These are the activations of a small network on made-up records, seen along a few directions, one row for each record.
After each row come some of the record's fields: Zito, Nusu, Sof, Koni.
Not every record has every field; a missing one is left out.
The largest differences between rows may come from other fields.
(in the rows, 500 means zero)
Random noise pushes rows far along 21 fixed directions. That doesn't count. These rows show it; they differ only by the noise:
[657 254 545 609 537 293 691 909 543 306 632 429 205 535 591 612 837 490
 580 530 770 526 724 694 244 289 592 412 381 385 486 599 351 489]
[424 597 603 396 442 354 674 383 615 524 309 613 409 537 386 405 428 379
 597 737 165 454 271 824 510 600 451 714 913 460 439 229 465 479]
[427 521 625 730 337 523 476 429 509 470 380 768 560 428 626 243 414 357
 460 202 329 265 376 451 510 592 509 441 372 401 783 484 617 545]
[426 658 444 433 464 494 609 861 629 350 156 247 589 298 567 411 470 551
 746 573 418 585 668 290 420 592 292 654 636 468 740 571 487 548]
[340 611 325 371 367 786 534 445 578 501 703 190 557 524 373 596 187 296
 444 688 566 489 327 434 541 541 561 496 643 439 482 481 833 538]
[401 521 629 545 473 618 345 261 506 471 646 453 824 235 482 478 473 597
 352 377 417 578 379 258 838 560 536 585 152 571 501 486 692 415]
[460 588 549 538 410 566 525 647 534 530 546 631 419 442 512 322 510 534
 496 460 627 392 544 689 397 473 436 459 460 453 643 546 351 427]
[658 688 462 622 164 520 222 679 591 501 663 721 415 327 649 472 387 568
 703 554 841 567 282 435 491 494 595 410 394 475 501 387 309 544]
[256 401 357 333 347 710 565 542 352 653 532 295 597 276 387 596 722 222
 231 447 652 706 406 274 857 709 480 419 298 489 573 424 685 353]
[592 418 915 380 367 414 508 666 581 282 704 328 560 244 347 475 360 608
 490 775 411 337 594 409 367 665 655 163 577 448 568 566 644 263]
[537 280 765 587 511 724 502 561 399 670 628 256 471 690 383 493 443 567
 614 575 602 605 512 421 427 550 185 487 246 496 285 587 539 502]
[502 387 688 319 388 447 528 243 421 628 560 448 542 539 536 751 733 493
 436 461 325 642 396 427 716 476 461 614 307 445 437 592 513 259]
[645 208 438 542 726 446 694 612 552 381 227 275 507 755 250 286 874 439
 337 487 278 507 626 452 381 557 452 509 563 709 263 455 685 677]
[505 573 257 381 333 331 596 518 536 424 533 739 641 345 467 716 833 461
 475 342 503 578 290 422 800 596 638 383 682 624 393 357 450 492]
[728 408 379 448 325 494 585 490 498 378 446 461 481 590 519 745 596 366
 490 503 569 521 354 425 635 665 592 413 628 349 484 352 683 488]
[330 651 468 603 473 385 561 575 531 228 469 455 564 266 336 352 205 423
 473 568 363 633 420 286 376 634 465 490 520 558 563 372 587 638]
[551 530 510 724 378 451 636 387 269 337 465 690 289 591 472 463 425 486
 409 345 607 646 421 358 421 640 354 273 328 440 494 342 369 644]
[473 453 431 533 477 408 476 648 368 800 306 362 282 583 529 509 741 544
 615 679 450 686 521 467 461 479 538 335 553 706 477 492 332 635]
[655 416 363 494 590 772 458 439 525 494 235 348 419 650 563 383 758 604
 413 570 563 609 631 396 664 475 439 614 453 559 486 405 520 651]
[399 551 466 526 609 383 632 599 492 458 433 544 460 443 342 794 354 658
 493 617 519 612 582 592 541 584 521 624 501 481 325 538 395 595]
[306 578 373 770 614 442 567 595 612 411 474 828 445 491 471 590 132 579
 752 486 430 475 551 626 316 444 459 494 703 496 538 517 448 857]
[270 526 365 521 539 783 614 428 577 489 716 701 488 477 341 478 404 499
 415 529 571 473 477 798 588 444 396 512 640 482 589 396 526 561]
[376 609 700 686 587 431 735 543 444 527 384 629 469 468 688 421 676 691
 641 373 440 305 460 728 755 475 442 647 533 534 431 421 220 603]

[754 513 762 440 378 439 397 550 608 466 305 759 340 630 480 236 505 477
 416 514 441 340 413 541 388 591 463 724 419 452 268 497 252 416] | Zito is k1, Nusu is w1, Sof is n1, Koni is y1
[378 580 577 314 618 521 750 314 494 495 317 540 445 424 494 329 647 515
 555 519 707 441 625 517 704 659 459 283 774 551  45 274 380 549] | Zito is k2, Sof is n2, Koni is y2
[572 543 374 420 446 603 621 685 351 456 484 308 440 542 564 607 762 628
 426 460 628 532 641 378 586 520 455 303 506 549 672 605 391 456] | Zito is k1, Nusu is w2, Sof is n1, Koni is y1
[663 595 532 319 318 475 282 280 535 506 711 738 326 669 624 351 627 467
 579 591 472 627 312 341 353 252 450 486 576 612 443 458 210 445] | Zito is k3, Sof is n2, Koni is y1
[380 668 734 618 389 371 653 250 499 459 617 444 331 450 647 443 577 590
 449 519 362 433 360 844 598 282 647 655 320 435 524 426 419 439] | Zito is k1, Nusu is w2, Sof is n2, Koni is y2
[454 688 479 617 350 648 562 650 590 428 610 465 701 551 366 312 229 481
 465 290 418 194 367 581 349 588 405 470 527 506 627 650 691 501] | Zito is k2, Sof is n1, Koni is y1
[630 547 177 433 519 367 430 537 670 288 398 469 428 313 661 543 500 334
 397 471 908 496 793 554 327 418 884 385 458 243 690 516 700 429] | Zito is k3, Sof is n1, Koni is y2
[599 308 815 378 624 366 493 351 334 571 853 285 552 700 630 626 477 365
 580 581 365 439 335 587 468 345 411 687 552 398 434 536 475 194] | Zito is k2, Sof is n1, Koni is y2
[429 539 480 417 291 673 576 579 564 462 407 520 414 457 514 342 794 501
 500 450 595 555 493 340 643 494 391 462 465 588 371 428 381 591] | Zito is k1, Nusu is w1, Sof is n1, Koni is y2
[414 430 608 497 805 152 728 424 179 636 410 265 467 532 413 625 375 347
 446 478 592 657 539 556 440 689 414 523 415 434 198 462 412 356] | Zito is k2, Sof is n1, Koni is y1
[104 699 244 610 546 529 840 649 646 372 481 292 416 335 592 508 674 453
 505 489 595 489 538 786 665 249 632 761 520 492 523 423 523 729] | Zito is k2, Sof is n2, Koni is y2
[509 550 542 490 390 620 485 468 483 461 337 429 389 461 764 489 452 428
 553 433 658 509 581 301 565 509 473 549 351 289 620 543 484 489] | Zito is k2, Sof is n2, Koni is y1
[492 447 630 465 727 536 457 609 508 576 444 481 667 563 475 510 495 705
 551 524 275 286 635 400 570 529 514 496 657 683 436 712 460 553] | Zito is k1, Nusu is w2, Sof is n2, Koni is y1
[506 169 431 379 664 391 527 211 470 514 386 934 409 510 715 545 934 341
 612 247 607 555 726 344 643 430 555  91 715 527 289 386 431 581] | Zito is k1, Nusu is w2, Sof is n1, Koni is y2
[260 894 329 533 608 618 641 338 649 405 485 223 530 507 589 383 256 626
 690 500 579 572 569 468 461 316 420 632 543 580 323 573 541 723] | Zito is k1, Nusu is w1, Sof is n2, Koni is y1
[522 413 375 598 479 381 643 370 527 628 181 470 718 592 250 572 676 434
 399 240 329 641 433 601 559 722 381 637 283 487 413 467 826 486] | Zito is k3, Sof is n1, Koni is y1
[273 208 578 353 803 463 566 565 480 559 590 548 598 287 613 437 611 149
 616 303 813 596 781 456 470 475 290 495 416 309 458 561 516 254] | Zito is k2, Sof is n2, Koni is y1
[470 584 518 582 503 561 593 501 666 426 622 417 319 677 580 460 342 386
 637 578 690 424 392 614 377 286 516 783 455 404 144 480 462 701] | Zito is k3, Sof is n1, Koni is y1
[407 517 655 348 447 566 647 315 616 454 361 621 424 512 474 697 474 671
 560 526 473 524 733 590 533 495 385 565 483 302 407 625 484 448] | Zito is k2, Sof is n2, Koni is y2
[828 365 547 513 437 326 462 612 371 597 482 585 338 711 686 460 913 369
 428 328 710 397 414 460 503 476 637 420 350 502 349 516 285 392] | Zito is k3, Sof is n1, Koni is y1
[502 463 279 353 427 876 650 564 626 374 370 354 606 567 374 408 639 370
 253 442 502 323 456 505 729 599 445 661 668 473 508 400 718 561] | Zito is k2, Sof is n1, Koni is y2
[620 373 521 657 601 562 167 614 472 418 657 393 497 603 687 386 350 379
 597 623 370 583 384 272 370 305 462 742 414 528 753 496 540 579] | Zito is k1, Nusu is w2, Sof is n2, Koni is y2
[351 447 662 350 515 451 590 648 458 664 529 340 402 274 398 497 484 439
 570 780 713 560 634 596 461 631 519 306 565 442 427 430 457 351] | Zito is k3, Sof is n1, Koni is y1
[356 646 295 539 595 507 604 480 473 574 503 387 337 657 629 438 452 304
 394 545 484 305 421 677 488 349 759 561 676 523 560 518 519 634] | Zito is k1, Nusu is w1, Sof is n2, Koni is y1
[679 490 539 497 587 512 357 389 392 545 432 615 310 711 721 617 426 525
 418 508 625 388 593 524 508 431 648 587 419 341 502 603 358 474] | Zito is k1, Nusu is w2, Sof is n2, Koni is y2
[640 497 427 330 484 325 378 368 548 679 549 340 452 639 790 299 816 176
 469 393 537 402 414 677 337 183 681 649 467 442 599 571 515 207] | Zito is k2, Sof is n1, Koni is y1
[488 428 585 477 453 581 447 303 546 587 625 230 419 457 636 764 476 620
 657 761 377 699 475 546 633 335 575 534 467 451 603 504 621 465] | Zito is k1, Nusu is w1, Sof is n1, Koni is y1
[254 292 314 256 833 429 516 506 336 706 392 539 661 516 338 584 464 113
 315 368 455 538 602 281 509 655 446 510 647 568 360 612 552 434] | Zito is k2, Sof is n1, Koni is y1
[397 537 581 356 474 467 311 578 525 675 608 886 408 472 641 696 225 422
 730 531 631 468 484 437 441 448 452 596 601 389 367 667 181 455] | Zito is k2, Sof is n1, Koni is y1
[275 587 656 578 427 606 673 363 435 471 478 264 415 474 591 444 305 484
 547 507 468 372 595 349 486 544 575 177 486 442 547 585 700 615] | Zito is k1, Nusu is w1, Sof is n2, Koni is y2
[462 484 591 253 774 313 432 340 578 555 402 701 620 413 632 730 396 507
 587 488 550 393 734 447 585 506 661 604 617 385 265 681 447 382] | Zito is k3, Sof is n2, Koni is y2
[585 475 303 466 512 494 552 562 524 327 589 367 420 683 620 658 480 306
 591 551 551 592 415 375 419 363 489 657 626 407 517 488 551 591] | Zito is k1, Nusu is w1, Sof is n2, Koni is y2

Which values does each new row have?
[514 567 463 412 548 353 640 405 394 432 473 415 490 501 648 517 425 203
 440 339 741 390 420 481 547 599 601 508 531 313 291 422 527 386] | Zito is k2, Sof is n2, Koni is y2
[417 650 586 190 276 529 721 369 718 481 675 459 503 414 639 710 513 370
 677 474 766 411 501 779 571 420 495 598 571 128 418 588 589 160] | Zito is k1, Nusu is w1, Sof is n2, Koni is y2
[556 514 423 598 433 436 265 419 442 698 351 765 678 540 487 671 527 587
 454 311 282 591 289 276 708 591 515 686 297 647 465 568 430 595] | Zito is k3, Sof is n1, Koni is y1
[169 548 344 552 543 592 536 619 529 395 853 504 466 374 434 382 541 408
 408 503 601 481 521 376 488 306 670 255 526 731 448 532 521 707] | Zito is k1, Nusu is w2, Sof is n2, Koni is y2
[635 423 606 346 604 553 445 432 628 438 593 537 480 611 639 341 542 377
 453 522 491 215 523 613 466 369 614 592 679 433 442 540 504 375] | Zito is k2, Sof is n1, Koni is y1
[684 230 486 297 424 363 325 347 839 440 270 891 444 324 573 609 692 352
 710 578 547 615 584 366 570 548 719 341 731 417 210 318 603 539] | Zito is k2, Sof is n1, Koni is y1
[771 567 308 368 491 527 500 503 335 460 363 637 491 861 239 331 650 604
  73 433 313 314 555 542 300 613 462 355 700 659 701 568 393 430] | Zito is k3, Sof is n1, Koni is y2
[432 415 459 159 130 661 324 570 663 439 730 784 359 396 603 541 718 324
 533 574 347 548 434 164 482 291 523 308 701 570 733 624 360 440] | Zito is k1, Nusu is w2, Sof is n1, Koni is y1
[596 515 648 493 489 558 420 496 565 607 548 490 540 714 601 610 540 788
 651 522 219 362 502 566 478 296 430 675 540 581 550 760 381 500] | Zito is k2, Sof is n1, Koni is y1
[687 449 282 562 589 530 257 621 490 541 677 523 458 720 363 454 444 527
 378 642 439 584 393 565 261 339 506 640 515 676 593 520 408 571] | Zito is k3, Sof is n1, Koni is y1
[557 530 470 360 508 360 596 483 760 313 443 317 703 311 563 654 628 627
 735 498 565 500 660 424 531 429 623 469 614 481 291 539 682 515] | Zito is k3, Sof is n1, Koni is y2
[731 390 573 536 743 528 288 467 393 606 439 769 677 513 509 440 341 623
 432 376 603 291 657 471 505 715 513 326 537 485 577 569 457 392] | Zito is k3, Sof is n1, Koni is y1
[467 514 629 670 422 605 626 474 627 311 517 522 551 492 340 430 655 863
 262 416 278 247 615 667 563 402 648 446 346 616 523 602 595 637] | Zito is k2, Sof is n1, Koni is y2
[482 652 389 541 474 440 468 243 446 506 551 498 508 459 348 555 229 457
 322 639 480 599 328 616 522 626 661 482 502 465 543 311 672 485] | Zito is k3, Sof is n2, Koni is y1
[637 570 481 482 457 508 318 469 449 673 360 478 482 578 658 418 439 537
 737 404 666 641 590 280 322 511 315 370 401 500 482 625 393 472] | Zito is k1, Nusu is w2, Sof is n1, Koni is y1
[432 421 445 546 630 568 448 797 702 397 650 620 466 384 532 638 534 633
 728 774 521 569 571 694 547 284 488 785 684 498 635 429 374 628] | Zito is k3, Sof is n2, Koni is y2
